These are the activations of a small neural network, seen along a few directions. Each row is one input.
In each table, some parts of the input vary, and every possible input appears once, in random order.
A made-up example of a description, with smaller parts first: one of 3 separate values, together with either a single point or one of 11 places around a ring or (one of 5 places around a ring, together with one of 6 places along a line).
Shared parts are said once, and a part with two or three values counts as separate values.

Other details of the inputs vary at random and push rows far along three fixed directions, the same in every table; ignore that.

Rows:
x1: [-21   0 -18  -2  -3 -10  12 -13  -6  -1  35   1]
x2: [-21   5   0   2  17 -19  13  12  -2  11  15   2]
x3: [ 15   6 -15  -1 -44  25 -13  -1   9   7  10 -30]
x4: [ -5  -3  17   4  -6  26 -15 -18 -20   0 -13   4]
x5: [ 29   6 -10   3 -36  14 -20  -6   5   7  15 -16]
x6: [ 18  -1  -4  -3  16 -23  12  19 -12  12  -4  14]
x7: [  4  -4 -28   2 -24   5  -6  -1  13  11  30 -16]
x8: [-13   0  -3  16  -3 -12 -10 -12   7   2  26   4]
x9: [-16  -8  -9  -4  18 -19  17  10  10   4  13   2]
x10: [  2   3   4   3 -29  26 -16 -17 -19   1   3  -8]
x11: [ 15  -1  28  -4   4  20  -3   2 -10  -5 -53  12]
x12: [-11  -9  19  -2  -6  34  -9 -31   2 -29 -14  -9]
x13: [ 13  -2  22   7  36 -15   0  12  -7  -1 -29  17]
x14: [-46  -3   9  -1  29 -11 -10   5  -4  -7  -4  29]
x15: [ -4   3 -27   6 -10 -29   4   4   4  19  37   6]
x16: [ 25   8   6  -5  22 -15  10  24   4   2 -14  -2]
x17: [-20   2  18   5  23  -3   7 -17  -5 -19  -6  11]
x18: [-23   2 -14   2  -3 -11 -23  -6   7 -10  37   6]
x19: [ -7 -10   9   3  41 -30  15  16   0   9 -17  32]
x20: [-15  -2   0  -4 -17  21  -5 -11   5  -2   8 -17]
x21: [-21 -11   8  -6   2  26   4 -31 -14 -20   2   8]
x22: [ 22  -7  18 -17  26  14  14  11 -11  -9 -46  13]
x23: [-12   0  20  -1  37  -7  12  13  -5   3 -25  13]
x24: [-41 -15  -1   1  15  -2  10 -18   4 -12  18   7]
x25: [ 51   6 -13 -19 -24   8  11  26   7   2 -26 -17]
x26: [ -2  -7  19   9  -4  26 -20 -32 -14 -15  -5   3]
x27: [  4   8  24 -10  17   7  15   6 -12 -11 -45   9]
x28: [-19 -12  -2   9  21 -10  -2 -10 -13   8  17  20]
x29: [-33 -11   6  10  20  -5  -4 -15  12  -9  17   0]
x30: [-16 -17   5 -17 -11  51 -28 -34 -16 -31 -15  19]
x31: [ -9  10 -23   7 -26 -12   1   7  13  13  29 -19]
x32: [-34  -1   7  21  22 -25  -3 -21  -7  -6  24  17]
x33: [-17  -7 -11   7  -4  -7  -2 -17 -14   4  32  10]
x34: [ -7  -1  -5   1  -5  -2  -1  -4  14  -4  21 -16]
x35: [-12  -1  -1  -2   8  -4   4  12  10   8   3  -8]
x36: [-41  -6  14   3  29 -14  14   2   6  -5  -4   7]
x37: [ 54  18  -3 -17 -18   2   9  23  -1  -4 -17 -21]
x38: [ 19  -2  24  -3   8  16   2   1   6 -22 -50  -1]
x39: [ 33   2 -19 -10  -8 -10  13  29  13  12  -8 -11]
x40: [ 34   3 -17  -4   5 -26   8  34   6  25  -1   7]
x41: [ -1   9 -20   1 -18 -16   3   1  16   1  35 -22]
x42: [-17  -7   5  -8  41 -30  30  15   6  -5 -18  18]
x43: [ 14  -5  21   2  25   4   1   9  11 -11 -44   5]
x44: [ 19  13 -12  -3  -4 -18   7  17   6   7  22 -14]
x45: [  4   6   6   1 -35  34 -20 -27 -23  -4  -4  -7]
x46: [ 37   9  12  -3   5  -8   2  16  -9  -3 -27   2]
x47: [ 11   2   0   4 -21  22 -20  -3  -3  13  -2  -5]
x48: [-34  -2   3  19  25 -28   6  -6  15  -7  11   9]
x49: [ 30   5 -11   5 -31  14 -23  -5   6  10  14 -14]
x50: [-15   6  -1  12   8 -27   3   9   1  16   5  13]
x51: [ 26   1 -19  -5 -41  18 -11  -7  -3   7  15  -9]
x52: [  8  -7  -5 -12  23 -14  19  24  10   4 -11   2]
x53: [-14 -14   9  -2 -13  42  -7 -37  -4 -26 -21   2]
x54: [ -9   8 -22  14  -8 -28  -7  14  -3  32  47  -6]
x55: [ -7 -10   9   1 -10  30 -11 -39 -25 -16  -8  14]
x56: [  0  -4   2   6 -12  17 -11 -15  12 -10   1 -12]
x57: [-13   7 -21   8 -23 -11  -1   7  14  14  32 -19]
x58: [-4  2  2  7  1 -9 -4  8  2 17  2  7]
x59: [ 55   9 -12 -25 -18  11  14  22  -7   5 -17 -14]
x60: [ 47  18  -6 -23 -19  -5  17  40   8   8 -32 -23]
x61: [ -3  -4  19   9 -11  30 -21 -38  -6 -19 -17   8]
x62: [-11  11 -15  -1 -21  -4   3   2  -3  10  37 -17]
x63: [  6   4  -2   3  24 -29  13  41  16  19 -17  -1]
Each input here is: one of 3 separate values, together with either a single point or (one of 4 places along a line, together with one of 5 places around a ring).
The inputs of x38 and x25 match in every part but the choice among 3 separate values. If x43 is changed in the same way as x38 into x25, which row does it become? -> x7
Which other rows does x9 become when the place on the ring of 5 takes its other values? List them by row number. -> x6, x19, x39, x59
Which other rows does x5 become when the place on the line of 4 takes its other values? List them by row number. -> x8, x49, x61
Which other rows does x6 become when the choice among 3 separate values takes its other values? List them by row number. -> x4, x26
Which other rows does x52 become when the place on the ring of 5 takes its other values? List them by row number. -> x7, x22, x28, x40

Rows:
x64: [ 48   3  -5 -10 -17  10 -10  11  -1   4 -17  -2]
x65: [-17 -15  24  -7   6  44 -13 -31   2 -33 -37   8]
x66: [-12   8  -4   1 -25  11 -10 -16  -6  -8  23 -11]
x67: [ 44   9   3  -5 -16   6   2  11   3  -4 -18 -20]
x68: [ -1   8  -6   3 -33  16 -16 -22 -13  -3  25  -9]
x69: [-32 -10 -24   0  21 -34  27  -2  -1   9  50   9]
x70: [-30 -10  29  -1  24  19   0 -12 -10 -12 -38  16]
x71: [ 19  12   0   8  33 -52  19  32   2  17  -1  10]
x72: [ -8 -11 -12   8 -18  14 -16 -19   9  -7  26  -8]
x73: [-12  -8  -7  11 -19  17 -10 -19   5   5  22 -16]
x74: [ 19   8   0  -6  14 -29  16  40  -4  23 -21  10]
x75: [-36 -14  29   6  47  -3   0 -13 -10 -17 -36  44]
x76: [-39   0 -18   7  16 -33  -1   9   8   6  39  10]
x77: [ 16   5   2  -9   3   1  14  22  10   7 -26 -11]
x78: [  1  -1 -12   9 -18   5 -11  -7  -3  20  29  -9]
x79: [ 39  15   1 -15 -19   8   8  16   8  -6 -20 -23]
Describe the family of inputs behind these rows. -> either a single point or (one of 3 separate values, together with one of 5 places around a ring)
Which other rows does x75 become when the choice among 3 separate values takes its other values? List them by row number. -> x68, x74
A walk changes only the place on the ring of 5. It starts at x65 and steps to x72. List the rest of the walk in order. -> x64, x75, x76
